Here are a small network's activations along a few directions, averaged over the inputs that share one value of a field.
Values that are neighbours, or in one group, have similar rows; names and order tell nothing.
In the rows, zero is written as 500.
Strong random noise was added to every row along 9 fixed directions; ignore it. To show where, here is one row again and again, with new noise each time:
[331 648 635 639 581 355 511 584 567 356 594 434 935 580 542 629 808 588
 372]
[490 514 555 383 586 488 360 525 726 487 405 378 653 444 426 655 749 779
 231]
[531 340 537 550 310 404 419 404 305 250 614 491 552 471 612 900 488 548
 659]
[646 533 349 260 667 358 497 450 553 654 488 453 487 395 132 261 760 387
 237]
[600 481 400 729 914 469 347 512 608 736 406 446 498 358 380 150 841 403
 538]
[340 456 574 551 670 503 346 702 333 738 252 680 557 148 693 455 434 313
 230]
[368 595 508  81 430 665 325 546 536 691 242 502 261 510 526 520 183 130
 709]
[554 591 372 548 775 487 321 451 752 427 479 395 759 478 367 500 985 752
 248]
[549 393 655 641 501 401 589 537 347 649 487 440 383 409 465 352 391 309
 666]
[312 794 360 144 602 642 457 568 659 547 402 493 405 726 500 416 477 425
 416]
[829 171 586 459 398 490 487 351 590 558 478 232  78 450 305 571 453 812
 674]


Tad, 11 values:
f1: [537 607  50 412 548 730 440 406 272 380 507 680  76 596 640 424 284 445
 385]
f2: [368 753 665 405 292 420 582 457 601 299 585 370 896 618 268 545 562 275
 501]
f6: [667 647 575 446 354 606 751 385 582 528 459 266 380 674 261 270 289 569
 407]
f3: [481 399 511 436 502 529 371 587 768 505 527 548 283 577 620 500 457 619
 849]
f9: [559 516 530 651 535 479 519 547 635 558 448 515 509 383 393 350 525 499
 375]
f5: [518 393 479 743 539 392 363 502 526 494 593 739 720 329 582 413 747 433
 621]
f11: [516 306 629 581 497 616 504 552 259 791 311 670 538 133 619 441 208 399
 358]
f4: [533 357 786 231 527 344 620 605 651 907 420 352 593 369 186 407 569 344
 486]
f8: [588 409 323 369 530 459 542 393 602 657 551 524 413 553 428 544 617 602
 632]
f10: [358 656 488 594 557 489 638 626 631 471 585 619 409 781 639 312 475 563
 544]
f7: [308 609 104 477 745 338 554 605 108 501 735 879 717 528 626 371 729  77
 332]
Tad is arranged as a line.
A walk along Tad starts at f5 and steps to its neighbour f3. Put f1, f8, f10, f7 in the order it reaches them. -> f10, f1, f7, f8
What is the length, in steps, of the shortest route from f11 to f2? -> 5

Pazez, 16 values:
p6: [513 321 511 501 408 314 442 481 438 385 652 637 621 426 580 767 584 613
 534]
p1: [476 620 404  65 543 482 451 425 629 557 486 434 609 593 345 450 653 454
 403]
p10: [481 534 322 527 570 418 468 448 380 474 580 553 427 527 495 463 589 295
 564]
p5: [326 539 551 417 402 363 605 573 323 418 565 534 565 613 579 687 403 341
 458]
p11: [614 493 589 354 509 474 523 456 655 592 374 299 546 466 233 457 588 501
 435]
p9: [281 571 885 629 434 271 677 745 381 613 481 481 789 410 524 383 462 247
 319]
p12: [561 561 612 495 485 691 309 364 641 496 355 344 771 358 337 561 485 325
 706]
p2: [493 531 501 627 412 385 365 421 462 231 608 492 907 444 467 669 673 364
 530]
p8: [543 453 420 389 292 524 462 392 590 267 636 525 516 679 541 877 530 752
 654]
p7: [496 457 589 521 279 313 649 537 224 337 683 604 430 513 549 530 334 342
 534]
p15: [543 588 516 272 255 408 561 392 486 305 586 538 719 505 285 522 442 316
 489]
p14: [496 543 192 384 742 522 424 506 455 548 553 603 353 521 587 443 700 492
 425]
p16: [344 456 600 534 583 308 607 622 495 687 655 474 461 587 562 601 708 588
 582]
p13: [480 567 289 204 586 502 505 501 524 587 550 682 404 636 468 465 532 312
 601]
p4: [404 694 547 767 525 588 365 560 617 370 434 519 779 519 568 437 522 446
 576]
p3: [561 614 247 531 702 716 405 425 594 513 338 512 575 414 445 407 667 714
  54]
Pazez is arranged as a line.
Name the neighbours of p6, in listed order. -> p8, p15
Name the neighbours of p3, in listed order. -> p11, p16
Name the neighbours of p10, in listed order. -> p5, p9
Name the neighbours of p7, in listed order. -> p2, p4
